These are the activations of a small network on made-up records, seen along a few directions, one row for each record.
Here are examples, each followed by its value of one field, VOTI.
Other fields move the rows too, some of them a lot.
In the rows, zero is written as 500.
Random noise pushes rows far along 13 fixed directions. That doesn't count. These rows show it; they differ only by the noise:
[665 505 593 382 709 377 435 402 419 380 449 435 375 645 576 526 509 518
 376 671 437 497 649 458 563 583 443 589 389]
[513 509 546 529 557 432 626 317 478 471 591 547 490 512 621 499 386 542
 438 488 569 504 670 539 544 548 486 466 284]
[505 539 369 682 388 268 337 516 635 347 512 380 481 439 388 348 592 462
 561 535 644 565 358 508 427 437 409 444 548]
[440 271 411 337 365 445 632 414 470 441 611 493 555 371 386 348 598 433
 437 400 698 618 476 596 575 413 681 540 538]
[631 472 543 374 689 613 645 486 352 410 571 542 511 721 563 412 533 541
 468 613 344 624 630 796 564 512 740 413 507]
[468 500 415 532 247 610 574 621 646 404 521 532 371 429 587 453 563 428
 597 602 524 476 645 440 479 446 578 400 524]
[499 581 427 666 303 244 400 723 685 371 473 453 346 420 464 723 462 500
 604 515 411 390 505 234 438 704 494 464 489]
[566 552 610 514 448 450 350 461 424 570 695 566 442 662 634 491 369 450
 598 536 633 389 465 634 468 351 477 564 366]
[621 611 523 466 412 320 575 604 559 359 611 393 427 527 611 722 651 599
 391 722 537 500 566 270 540 742 549 550 241]
[501 614 516 593 421 471 414 716 478 681 632 456 614 523 487 653 539 617
 580 436 463 518 148 559 526 541 585 505 580]
[449 570 392 647 343 614 546 357 665 545 493 447 470 297 446 501 548 608
 439 528 479 501 584 379 473 593 602 407 406]
[390 464 530 415 386 735 566 609 469 648 460 588 509 440 557 469 488 493
 518 474 487 460 479 509 542 435 508 553 626]
[531 480 528 570 431 389 625 618 473 401 614 559 570 561 490 572 422 398
 595 422 709 430 471 328 328 414 369 567 422]
[593 336 470 378 620 548 509 491 376 476 462 419 461 534 409 254 566 501
 476 482 568 612 431 588 506 341 530 547 679]
[611 429 491 485 628 431 623 612 380 440 562 449 562 593 427 458 520 553
 517 432 529 606 385 536 460 484 557 497 577]

[565 497 483 460 533 557 684 408 500 543 553 339 487 390 663 410 682 677
 332 585 673 663 505 391 643 513 447 476 363]  liku
[431 640 467 697 384 452 352 471 616 568 534 501 523 449 462 566 452 546
 560 504 438 448 413 553 475 577 538 419 465]  dagi
[347 624 502 537 394 312 395 434 602 382 498 576 600 497 522 561 529 456
 419 624 431 511 545 666 596 681 503 479 387]  nerov
[438 415 430 470 484 228 642 512 509 433 615 478 463 391 617 442 472 576
 485 354 563 650 531 686 729 620 605 364 456]  tezil
[603 512 653 230 633 467 446 518 254 578 577 430 496 651 518 485 572 625
 311 649 641 473 396 492 509 577 453 807 336]  liku
[446 610 394 670 482 621 827 502 643 453 555 501 643 390 615 513 612 605
 500 492 459 684 582 566 569 594 582 217 435]  taz
[551 475 488 524 481 604 573 544 541 398 470 518 550 598 542 525 604 418
 563 598 354 598 525 551 541 427 607 350 635]  lupig
[551 539 453 732 600 693 585 365 522 703 517 483 477 374 450 501 291 614
 586 254 537 403 541 338 309 424 449 410 429]  dode
[498 517 609 354 494 555 491 672 388 672 539 580 269 529 678 608 302 607
 546 460 410 304 629 488 558 643 553 608 405]  tezil
[661 394 496 281 474 581 414 528 471 412 468 381 290 546 501 387 683 426
 457 709 584 486 587 365 475 368 531 629 531]  nitan
[543 550 481 503 320 512 588 673 549 576 646 414 386 427 677 524 578 640
 527 562 652 500 460 369 540 543 534 482 381]  lor
[508 749 490 703 512 466 540 714 575 318 437 494 556 621 575 448 566 577
 513 722 466 539 493 496 370 617 312 405 458]  memev
[381 463 405 538 264 485 518 623 587 389 493 514 492 409 475 277 574 401
 585 535 693 515 469 525 436 380 398 482 590]  mudu
[558 388 529 270 496 469 453 580 451 657 541 309 513 402 630 499 752 519
 410 505 695 638 211 416 755 347 402 639 631]  kuduz
[670 461 422 498 515 407 528 549 517 302 437 323 281 475 408 364 573 613
 416 657 592 495 634 224 341 608 467 552 397]  memev
[559 650 500 527 555 524 529 773 433 382 513 515 567 700 419 491 567 559
 541 661 391 509 433 602 341 614 557 507 538]  gifa
[680 398 416 502 557 616 449 281 577 551 456 306 354 357 417 511 599 542
 436 503 468 530 575 267 507 430 617 464 510]  tura
[453 468 545 400 442 384 495 611 557 400 602 638 659 601 630 773 571 180
 632 446 426 525 462 645 673 375 551 453 611]  kuduz
[502 567 485 639 525 399 600 383 548 460 515 498 526 431 404 665 398 597
 431 440 439 445 620 339 405 741 552 463 286]  dagi
[404 463 584 459 489 434 727 371 431 467 608 631 698 502 606 513 430 425
 409 437 748 515 572 486 516 452 343 571 296]  nerov
[401 474 428 422 536 451 342 200 567 244 399 611 660 520 186 394 587 194
 413 565 483 469 676 678 363 443 518 581 483]  gugol
[564 375 455 414 509 559 767 523 467 327 472 491 445 504 485 353 565 523
 437 562 549 601 684 429 466 517 583 458 500]  taz
[513 566 442 573 566 393 547 448 607 410 472 384 534 423 606 442 652 528
 424 572 631 635 478 438 585 487 305 433 445]  kebis
[441 479 567 422 557 465 432 544 437 516 410 563 437 562 545 482 384 484
 497 496 390 458 540 591 564 540 444 540 584]  nitan
[522 408 480 463 540 327 526 484 559 337 397 423 422 456 582 415 558 415
 463 551 624 579 559 376 596 439 297 496 548]  pibad
[603 459 457 503 528 407 662 584 569 286 522 497 289 532 656 518 452 465
 582 544 467 510 779 439 515 534 534 353 432]  punib
[485 484 549 357 593 481 510 697 392 581 387 490 469 479 397 705 467 617
 418 433 284 418 462 359 530 776 571 662 572]  nus
[308 495 464 408 334 431 412 452 583 513 554 610 566 412 488 565 518 386
 490 449 441 473 523 719 643 563 641 486 501]  gutab
[436 548 513 516 576 565 511 352 509 645 440 492 601 391 400 668 475 597
 370 404 384 462 488 396 515 658 531 556 440]  kebis
[665 522 445 386 423 427 473 725 506 386 646 361 464 581 448 607 751 515
 520 662 504 566 376 474 484 548 718 525 490]  punib
[573 422 321 643 479 666 434 421 618 529 518 456 456 394 290 412 498 374
 688 310 537 463 490 444 296 237 605 383 647]  gutab
[488 447 531 318 408 539 480 676 371 416 444 505 451 581 390 320 575 521
 421 673 546 477 476 510 399 538 517 676 566]  tura
[531 531 449 540 649 350 566 692 441 409 483 411 619 534 363 446 582 589
 498 441 530 616 313 532 431 587 427 504 581]  gugol
[650 373 515 470 482 627 426 511 507 603 491 453 377 515 458 664 468 452
 598 439 356 433 481 314 504 393 673 485 652]  pibad
[547 535 452 566 495 522 455 434 587 555 559 506 311 446 582 620 381 519
 601 431 338 412 689 527 544 566 682 364 417]  nus
[548 435 566 401 693 516 467 409 455 492 467 575 471 587 600 571 410 326
 552 442 420 456 637 581 589 372 446 512 552]  gifa
[616 473 532 498 493 255 523 641 559 341 511 418 350 560 710 633 532 472
 561 589 507 536 535 343 629 541 414 440 474]  lupig
[494 603 573 526 568 648 470 572 515 530 513 618 515 638 816 439 471 357
 640 565 492 500 554 731 608 260 333 386 573]  dode
[511 424 459 497 516 362 481 659 485 472 471 438 541 475 397 510 542 472
 552 376 550 546 304 426 486 472 445 540 669]  lor
[597 663 458 553 528 566 464 348 624 330 580 474 583 599 559 513 724 376
 495 740 479 564 627 642 490 433 558 384 356]  mudu

Which value of VOTI does each new row have?
[548 576 560 366 488 679 687 654 418 535 597 517 366 594 740 460 541 673
 455 684 489 504 653 573 557 610 619 489 349]  kebis
[554 414 494 425 487 664 531 480 453 612 510 493 529 467 351 600 510 493
 498 400 451 434 466 355 416 462 637 579 558]  lor
[448 579 401 715 513 375 575 412 591 387 477 496 512 426 386 424 410 617
 479 445 469 523 597 514 389 687 514 374 391]  lor
[496 477 531 228 383 758 626 759 428 564 589 530 444 573 717 430 696 549
 493 688 477 585 496 690 677 465 704 504 586]  kebis
[509 435 485 454 569 613 568 480 466 516 410 503 413 461 444 458 443 528
 475 464 443 472 619 430 448 519 530 516 538]  punib
[499 659 603 619 504 635 433 480 522 634 465 529 495 565 687 510 433 552
 526 589 473 441 480 479 508 438 310 471 470]  taz
[317 500 533 495 522 667 658 376 484 656 461 595 752 394 541 492 514 503
 397 387 519 591 431 594 622 457 424 495 555]  kuduz
[501 485 500 411 508 543 446 291 534 471 492 478 591 455 434 527 636 377
 386 558 601 492 535 420 492 417 446 616 420]  liku
[522 554 566 567 576 212 385 670 426 359 515 581 422 688 535 494 291 462
 615 481 490 413 492 608 409 556 365 522 485]  memev
[477 230 508 474 393 577 513 388 387 611 582 603 487 487 346 423 282 357
 674 217 623 404 453 514 385 222 622 555 629]  lupig
[509 332 433 460 383 292 355 250 532 372 554 512 282 441 387 362 354 431
 490 471 559 429 713 562 487 500 672 511 385]  nerov
[630 486 550 535 512 414 362 291 510 512 665 453 468 567 665 457 498 381
 545 521 720 503 479 543 542 227 397 486 369]  memev
[461 563 496 404 490 565 480 402 563 531 484 460 657 451 460 675 729 499
 337 609 366 587 449 528 644 619 642 520 488]  nitan
[549 339 489 476 536 409 708 568 442 574 671 464 529 466 638 513 468 541
 597 271 598 665 363 600 684 388 608 355 596]  pibad
[707 449 461 586 661 413 694 619 494 287 559 492 421 636 513 577 428 445
 657 421 450 528 659 401 375 472 550 341 488]  gugol
[367 477 579 273 259 672 492 620 445 575 491 645 374 471 575 449 445 469
 453 613 588 304 640 459 474 533 505 712 429]  dode
[468 460 502 479 395 551 518 377 554 634 569 469 421 375 687 488 518 532
 496 480 582 532 525 515 684 423 534 436 438]  lupig
[387 428 567 540 680 540 608 414 425 642 382 604 737 433 413 642 320 439
 471 211 453 474 423 404 495 472 319 559 616]  tura
[473 536 413 649 309 413 433 507 688 413 564 484 540 410 498 577 572 346
 610 486 576 491 464 430 469 393 466 403 502]  tura
[516 378 362 553 581 490 448 342 539 417 369 479 400 405 217 373 413 492
 513 369 335 510 638 529 400 549 676 413 617]  taz
